Each row below holds a small network's activations on one input, seen along a few directions.
In each table, some parts of the input vary, and every possible input appears once, in random order.
Descriptions start from the smaller parts, as in this example, which fits no table here: line(4) and (point or line(9) or (values(2) and ring(5))).
Shared parts are said once, and a part with two or three values counts as separate values.
In the rows, zero is written as 128.

Other details of the inputs shift rows strongly along three fixed directions, in all tables alike. That doesn't count.

A family of inputs:
x1: [125 100 131  84  68 140 142 131 143 205  86]
x2: [136  91  61 151  90 119 166 110 122  71 111]
x3: [150 108  87 206  88 102 152 158 137  73 109]
x4: [120  83  99 124 189 143 107  59 150  39 163]
x5: [129 121 117  84  98 160 128 175 166 179  91]
x6: [128 101 113  87  76 141 121 144 125 201  87]
x7: [155 200 129 143 113  91 155 167 115 152 111]
x8: [ 95 106 186  77 143 154  96  91 145 171 133]
x9: [151  82  64 131  91 130 165 102 154  68 115]
x10: [115  92 120 121 185 151  82  70 133  43 167]
x11: [112  95 139 139  63 150 124 160 161 189  88]
x12: [104 105 113  87  46 142 151 144 127 200  89]
x13: [158 183 133 149 128  84 155 156 121 167 124]
x14: [152 190 127 142 115  92 146 178 119 143 107]
x15: [135  90  52 132  89 130 165 110 139  69 121]
x16: [158 160 125 138 109  93 159 161  78 151 118]
x17: [111 131 169  76 160 161  91 117 181 178 140]
x18: [114 188 182 130 184  98  93 114  72 120 174]
x19: [122 127 134 188 171 143 120 107 134  74 155]
x20: [127  88 117  72  62 167 137 154 136 190  94]
x21: [160 158 128 154 105  85 159 164  62 151 104]
x22: [ 99 113 163  65 149 157  79 106 137 175 143]
x23: [163 121  57 139 112 139 163 148 158  77 108]
x24: [114 190 196 137 174  91 121 104  86 115 173]
x25: [154 176 132 149  82  81 155 158  73 143 112]
x26: [113 120 163  77 173 164 100 123 175 188 147]
x27: [111  88 120  69  53 164 159 146 144 201  94]
x28: [160 170 136 155  98  75 150 153  71 151 104]
x29: [118 196 198 198 174  89 110 132  95 127 161]
x30: [156 125  56 147 124 117 153 137 154  95 118]
x31: [122 179 180 137 193  91  92 111  70 129 161]
x32: [133 130 116 118 193 156 106 118 166  55 156]
x33: [126  91 123 121 188 162  97  80 134  25 177]
x34: [161  66  42 148 103 133 178 111 138  52 109]
x35: [136 101 129  86  75 143 121 139 135 194  90]
x36: [117 106 129  78  50 145 152 138 145 196  94]
x37: [144 204 131 232 107  46 162 190  62 147 115]
x38: [111 126 164  74 171 168  97 128 175 181 143]
x39: [104 122 153  79 170 156  91 115 174 191 146]
x40: [152  70  48 136  99 138 179 110 145  57 118]
x41: [ 85 113 165  67 150 153  99  95 144 178 146]
x42: [146 182 144 165  89  64 178 148  67 147 111]
x43: [142 194 132 226 107  45 157 196  68 143 117]
x44: [124  87 135 117 177 156  84  66 147  40 164]
x45: [126 203 179 123 186 110 103 137 126 127 154]
x46: [147 209 118 147 125  83 153 170 100 158 116]
x47: [161  84  67 130 101 135 140 109 146  62 119]
x48: [ 75 108 177 122 147 170  74 118 159 181 138]
x49: [ 94 118 165  64 142 162  79 109 135 169 148]
x50: [121 119 136 188 172 137 115 115 136  68 156]
x51: [160  78  63 149  99 136 156 123 119  52 112]
x52: [116  85 123 133 183 150 123  69 136  29 169]
x53: [144  77  55 143  81 139 181 120 132  56 114]
x54: [112 189 183 148 197  77 116 102  68 124 166]
x55: [118 204 197 197 176  95 114 124  93 132 160]
x56: [147 132  65 140 126 123 138 150 151  80 113]
x57: [124  90 127 103 175 163  85  69 160  40 173]
x58: [108  84 136 131  74 156 126 175 156 191  92]
x59: [122 185 192 152 202  83 130 110  65 116 168]
x60: [ 84 100 189 119 150 173  81 131 161 175 139]
x61: [149 135  61 139 118 125 144 148 150  81 110]
x62: [ 76 114 174 122 148 177  79 109 158 184 137]
x63: [134  82 120  78  79 161 128 149 133 200  87]
Description of these inputs: values(3) and (line(4) or line(5) or (values(2) and ring(6))).
The inputs of x4 and x34 match in every part but the values(3) part. If x56 is changed in the same way as x4 into x34, which row does it become? -> x5
The inputs of x15 and x27 match in every part but the values(3) part. If x37 is changed in the same way as x15 into x27, which row does it become? -> x60
Which other rows does x19 become when the values(3) part takes its other values? List them by row number. -> x55, x62
Start at x13 and move only the line(5) part, one step at a time. The first step leads to x17. Which rows follow, in order? -> x7, x45, x14

A family of inputs:
x64: [154 152  89 212 116  99 155 152 136  51 126]
x65: [156 209 146 238 227  51 121 131  76  55 178]
x66: [126 157 140 107 101 110 140 136 113 189 108]
x67: [112 138 149 121  96 118 125 157  92 180 106]
x68: [136  87  63 113 111 143 149 120 170  96 114]
x69: [119  73  78 103 115 178 125 107 168  97 122]
x70: [130 159 139 100 107 107 143 144 121 187 107]
x71: [121 153 149 151 105 125 125 167 136 193 109]
x72: [127 145 153 111 165 130 100  93 124 107 154]
x73: [120 155 134 113 107 113 144 144 117 193 114]
x74: [136 142 163 116  98 119 149 141 108 184 108]
x75: [105 130 193 116 213 150  91 100 121 101 176]
x76: [139 149 145 107  99 117 125 156 104 183 112]
x77: [122  64  86  94 114 182 111 116 165 100 117]
x78: [111 122 182  71 202 160  61  97 152 119 174]
x79: [111  71  88 118 107 153 129 100 157 107 126]
x80: [184 144  52 240 134  67 168 153 100  62 114]
x81: [106 134 186 118 191 129  71  93 110 101 175]
x82: [124  60  85  80 118 188 110 123 179 104 116]
x83: [140 160 144  99 101 113 135 148 116 182 107]
x84: [156 166  87 219 101  90 170 162 132  47 119]
x85: [120 149 161 135 158 109 103  95 101 102 155]
x86: [123 139 151 122 106 116 158 148 116 194 121]
x87: [121  67 102 113 116 175 141 114 161 107 126]
x88: [127  82  83 127  90 135 138 101 143  99 113]
x89: [125  84  71 142  92 143 146 120 133  87 113]
x90: [111 120 201 102 208 154  82  90 132 108 176]
x91: [124 160 135 106 111 123 143 162 116 186 113]
x92: [128 141 156 117 102 113 156 139 113 190 114]
What is each input in this table made of? -> line(5) or (line(4) and ring(6))
Which other rows does x68 become when the ring(6) part takes its other values? List them by row number. -> x70, x78, x82, x83, x91
